Each row below holds a small network's activations on one input, seen along a few directions.
Each table varies a few parts of the input and shows all the possible inputs, shuffled.
Descriptions start from the smaller parts, as in this example, which fits no table here: one of 4 places along a line, together with either a single point or one of 11 places along a line or (one of 2 separate values, together with one of 8 places around a ring).
Shared parts are said once, and a part with two or three values counts as separate values.

Other details of the inputs shift rows strongly along three fixed directions, in all tables alike. That doesn't count.
To show where, the next rows are all for the same input, with only those details redrawn:
[-33 -30  45  12 -19 -19  36 -48 -52  28  -3  47]
[  4   2   4 -15 -35   1 -55  12   5 -16 -35 -25]
[ -5  -3   1 -12 -38  31 -63  20  17 -21 -33 -39]
[-48 -40  43  12 -29  31  15 -36 -35  18  -6  21]
[ 38  42 -40  49  70 -61  67  39  36  18  59   4]
[ 29  22  -2  -1   4 -80   4  -1 -14   6  -8  19]

Rows:
r1: [-36 -20  50  13  16 -48  68 -40 -59  46  24  64]
r2: [ -2   1   2  -8 -37  33 -64  16  16 -24 -34 -40]
r3: [ -3   8   8 -36 -22   4 -61  18  -3 -21 -30 -20]
r4: [-49 -25  15  70  33  66  81  -9   6  28  60  10]
r5: [  7   3  -9 -34 -29   7 -57   5   4 -25 -32 -18]
r6: [-55 -44  29   0 -25  70   8 -35 -24   5   1  14]
r7: [-20   6 -21  11  32  67  -3  58  54  -6  38 -45]
r8: [-31 -33  33 -13 -13 -18  36 -52 -52  24   1  54]
r9: [-57 -39   0  59  24 100  74  -6  25  22  62   0]
r10: [  9  15  15 -28 -13 -55 -36  10 -17  -1 -25   2]
r11: [ 35  28  -3   3   5 -81   2  -4 -16   2 -11  18]
r12: [ 15  22  14 -23 -11 -58 -39   8 -20  -8 -28   1]
r13: [  2 -56   9  -7 -18 109  38 -81 -19   2 -19  18]
r14: [ 46  44 -56  22  74 -65  60  39  38  11  59   9]
r15: [-42 -29  49 -14  -6 -20  33 -39 -58  28   4  53]
r16: [ -5  -3   1 -13 -38  31 -62  20  18 -20 -33 -39]
r17: [108  22 -39 -41  10 -66  14 -52 -14  -9 -40  30]
r18: [ 15  21  14 -25 -11 -57 -39   8 -19  -6 -28   1]
r19: [-59 -36  53   1 -19  29  10 -24 -39  21  -1  20]
r20: [-57 -46  28  -4 -25  66   8 -29 -22   7   1  14]
r21: [ 29  30   0 -26  16 -85  -4   5 -21   2  -6  23]
r22: [-42 -28  48 -14  -5 -20  33 -39 -59  27   4  53]
r23: [ 37  32 -49  25  41 -32  28  33  43  -3  34 -11]
r24: [ 34  17 -12 -21 -23 -54 -34 -12  -9 -17 -33   5]
r25: [ -6   0 -38  29  17  70   4  39  64 -10  32 -46]
r26: [ 21  14   3 -15 -22 -53 -32   1 -12  -7 -30   2]
r27: [ -3  -2 -11 -29 -32  40 -65  13  15 -31 -30 -33]
r28: [108  21 -39 -42   9 -65  13 -52 -13  -9 -41  29]
r29: [-19  11 -17  28  33  60  -3  63  55  -4  39 -51]
r30: [ 13   2 -10 -20 -37   6 -53  -2   8 -23 -36 -21]
r31: [ 56 -19  -2  -9  20 -33  89 -98 -51  25  -7  75]
r32: [  2  10 -38  11  29  37   5  41  49  -9  33 -31]
r33: [ 15  22  14 -24 -11 -57 -39   8 -19  -7 -28   1]
r34: [-68 -28  23  58  39  92  68   9  15  29  67  -5]
r35: [  0  -6 -12 -20 -39  34 -60  11  22 -25 -32 -35]
r36: [-16  11 -22  16  34  67  -4  55  52 -11  37 -45]
r37: [-15  -1   5 -36 -25  33 -67  30  11 -23 -26 -34]
r38: [-12   3   5 -32 -24  36 -69  26   9 -27 -28 -35]
r39: [ -5  -3   1 -12 -38  31 -63  20  17 -21 -33 -39]
r40: [ 41  45 -43  51  73 -64  68  42  37  16  60   4]
r41: [-41 -39  30  11 -31  38  18 -50 -34   8  -6  26]
r42: [ 45  38 -50  25  41 -38  25  28  41  -6  30 -11]
r43: [ 27  20   2 -10 -20 -55 -35  -2 -15 -13 -33   1]
r44: [ -8   5 -37  18  25  73   0  41  58 -14  34 -44]
Question: Changing only one part turns r24 into r41. The same change can be made to r3. Which row results?
Answer: r38
Question: Changing only one part turns r31 into r17. The same change can be made to r19. Which row results?
Answer: r10
Question: What is each input in this table made of?
Answer: one of 4 places along a line, together with either a single point or (one of 2 separate values, together with one of 5 places around a ring)
Question: A walk changes only the place on the ring of 5. It starts at r8 and steps to r25. List the rest of the walk in order.
Answer: r16, r1, r7
Question: A walk changes only the place on the ring of 5. It starts at r5 and steps to r36. List the rest of the walk in order.
Answer: r18, r11, r42

Rows:
r45: [-31  -7  39 -20 -13 -70   4 -27 -60  15  -7  50]
r46: [  5 -15  35 -29 -17 -38   9 -50 -62  10 -30  49]
r47: [ -8  -8  -4 -11 -43  64 -73  23  29 -26 -35 -58]
r48: [-54 -20  26  36  -2  19  31   3  -6  19  30  14]
r49: [-36 -32  33  25 -13  52  20 -21 -13  17   3  -1]
r50: [-34  -4  23 -12 -49  58 -94  39  16 -28 -39 -58]
r51: [-57 -50  51 -19 -38  98 -25 -28 -23   4 -24  -8]
r52: [ 57  30 -12 -30   7 -83 -22   7 -12  -7 -30   8]
r53: [-40 -37  13   1 -11  68  14 -29 -15   0   7  11]
r54: [ 14  19 -27  12  14   5  -8  20  35  -8  12 -25]
r55: [  54   30  -20  -12   -6 -102  -12    3   -2   -1  -22   11]
r56: [-46 -34  21  -1  -5  59  16 -26 -12  12  13   9]
r57: [ 56  29  -9 -15  -9 -81 -29   1 -11 -10 -39   2]
r58: [ 16  13 -38   4  22  11  -4  28  34 -12  15 -24]
r59: [  9  23  17 -32 -40 -71 -73  14 -23 -17 -47  -5]
r60: [  5   5 -17 -11   2  30 -29  31  28 -12  -3 -37]
r61: [ 11  23  21 -48 -28 -63 -76  22 -24 -17 -48  -7]
r62: [ 14   9 -26  -3  11  24 -16  30  29 -12   3 -29]
r63: [-27   1  -2 -20 -25  37 -65  50  29 -23 -12 -43]
r64: [-10 -14  -7  56  34  -2  90 -16   3  31  50  31]
r65: [ 23  22 -28  -4  34  10   8  24  29  -9  20 -16]
r66: [-23  -1  41 -15  -1 -80  20 -22 -63  23   0  55]
r67: [  8  10 -29  -3  13  16 -16  30  34 -11  11 -31]
r68: [ -6 -28  29 -39 -43 -24 -10 -54 -55   2 -40  46]
r69: [-11 -11   0  43  33   8  85 -23   1  26  48  33]
r70: [-13 -27  38 -44 -42 -28 -15 -50 -53  11 -38  40]
r71: [ 22  18 -16  -6  27  20  -3  23  26 -10   9 -21]
r72: [ -46  -11   14  -19  -64   66 -109   32   19  -38  -41  -60]
r73: [ 38  30 -44  15  58 -23  49  29  40   4  47   1]
r74: [ 49  25 -18 -36  -5 -91 -22   7  -5  -4 -25  10]
r75: [ 42  32 -33  35  48 -18  38  25  31   0  31  -8]
r76: [ 56  37  -4 -20   2 -88 -23   2 -10  -2 -29   6]
r77: [ 24  13 -39  11  28   0  17  32  39  -3  23 -14]
r78: [-29 -28  15  32  -3  42  35 -23 -11  15  13  10]
r79: [ -1 -22  26 -17 -44 -36   1 -56 -52   4 -37  45]
r80: [-17 -14  -4  41  23  21  64 -26  -5  15  38  25]
r81: [ 11  14 -19 -11  18  21 -14  28  28  -7   8 -26]
r82: [ 27  21 -36   2  32  10   9  28  28 -10  20 -15]
r83: [-32 -24  11   7  14  43  42 -29 -12  11  27  21]
r84: [-44 -34  32   8 -26  67   0 -27 -13   9  -5  -2]
r85: [-38 -29  14  28  -7  40  27 -23  -6  14  16   5]
r86: [-26 -23   3  39   8  29  47 -24  -5  15  26  15]
r87: [ 17  16 -20   4   6  24 -16  17  29 -16   0 -28]
r88: [ 13   9  -6  -2  -9  45 -37  17  28 -22 -17 -40]
r89: [  6  -8  35 -16   1 -68  30 -42 -58  27 -13  51]
r90: [-24 -16   6  30  15  31  50 -30  -6  13  30  19]
r91: [ 45  42 -50  43  67 -51  66  35  49  17  60   1]
r92: [ 32  25 -36  23  29  -1  16  23  31  -8  20 -15]
Question: What is each input in this table made of?
Answer: one of 2 separate values, together with one of 4 places along a line, together with either a single point or one of 5 places around a ring
Question: Changing only the place on the line of 4 turns r71 into r65. The same change can be made to r49. Which row results?
Answer: r47
Question: Which other rows does r84 become when the choice among 2 separate values takes its other values? List them by row number.
Answer: r81
Question: Which other rows does r62 become when the place on the line of 4 takes its other values? List them by row number.
Answer: r52, r58, r77
